A small network was shown many inputs. Here are its activations along a few directions, one row for each input.
In each table, some parts of the input vary, and every possible input appears once, in random order.
A made-up example of a description, with smaller parts first: values(3) and (point or ring(9) or (line(4) and ring(8))).
Shared parts are said once, and a part with two or three values counts as separate values.
In the rows, zero is written as 128.

Other details of the inputs vary at random and push rows far along three fixed directions, the same in every table; ignore that.

Table:
x1: [113 107 121 126 122 145 124 119 134  92  93 110 141  62]
x2: [113  87 116 107 152 167 134 147 128  87  77 103 127  77]
x3: [142 178 144 136 108 112 142 101  93 117 145 135 115 114]
x4: [113  96 104 118 167 159 121 130 120 106  94 122 117  85]
x5: [126 119 117 118 138 133 134 145 132 111 105 124 116 135]
x6: [110  44  74 117 183 152  98 212 135 148  81 116 132 162]
x7: [139 102  97 133 175 137 118 156 143 212 141 144 131 195]
x8: [134 136 118 141 115  97 118 155 124 144 133 141 124 184]
x9: [110  81 152 111 146 168 121 118 167 137 152 115 153 103]
x10: [ 98 143 143 122 129  98 103  97 105  55 158 167  78 139]
x11: [145 176 157 131  92 114 155 112 117 116 138 121 129 122]
x12: [138 168 152 141  72 117 142  82 127 106 133 115 150  66]
x13: [133 100 145 117 133 193 153 101 163 147 108  81 179  29]
x14: [108  90  96 110 165 136 120 166 134  94  82 133 100 151]
x15: [161 142 137 137 127 119 143 154 151 222 165 126 152 209]
x16: [145 151 119 137 141 104 126 142 110 169 151 147 111 192]
x17: [113 157 122 136  96  81 119 118 111  60 111 152  96 137]
x18: [ 90 135 132 128 112  67  87 134 116  48 150 176  75 191]
x19: [133 163 146 138  83 107 136 114 108 100 128 121 135 101]
x20: [164 160 152 146 116 140 148  95 135 219 178 120 166 126]
x21: [159 155 144 141 119 143 146  91 137 198 165 119 160 107]
Each input here is: values(3) and (point or line(6)).
The inputs of x21 and x5 match in every part but the values(3) part. If x16 is changed in the same way as x21 into x5, which row does it become?
> x15
Change only the values(3) part in x11. List by row number the other rows that result.
> x3, x19
Change only the values(3) part in x7. List by row number the other rows that result.
> x14, x17

Table:
x22: [141 164 160 135 109 115 137  94 136 154 180 142 130 148]
x23: [119  92 116 125 150 132 111 161 149 154 133 134 135 173]
x24: [136 164 158 139  90  97 133 103 142 141 172 142 134 159]
x25: [142 113  96 120 153 150 146 169 124 141  73 104 128 126]
x26: [137 168 156 136 108 116 138  84 125 135 165 137 130 120]
x27: [123 148 123 118 113 137 150 121  79  36  61 103 109  38]
x28: [ 99 147 103 126 119  56  98 159  89  19 104 175  49 200]
x29: [120  44  88 113 209 170 103 188 156 207 127 129 137 186]
x30: [ 94  99 118 112 140 120 108 154 127  57 104 140  94 143]
x31: [116  99 130 116 142 177 130  99 123  99 105 101 145  25]
x32: [127 101 102 128 164 133 110 159 128 168 133 138 123 169]
x33: [164 191 130 152  84  94 155 121 114 162 128 130 135 152]
x34: [144 124 153 137 103 155 137 100 158 185 156 100 190  78]
x35: [118 101 132 118 148 173 131 101 131 116 112 105 145  45]
x36: [138 167 155 145  89  95 133 105 138 145 165 140 135 157]
Describe the family of inputs behind these rows.
> values(3) or (values(2) and line(6))
Change only the line(6) part in x36. List by row number the other rows that result.
> x23, x24, x28, x30, x34
Change only the line(6) part in x22. List by row number the other rows that result.
> x26, x29, x31, x32, x35
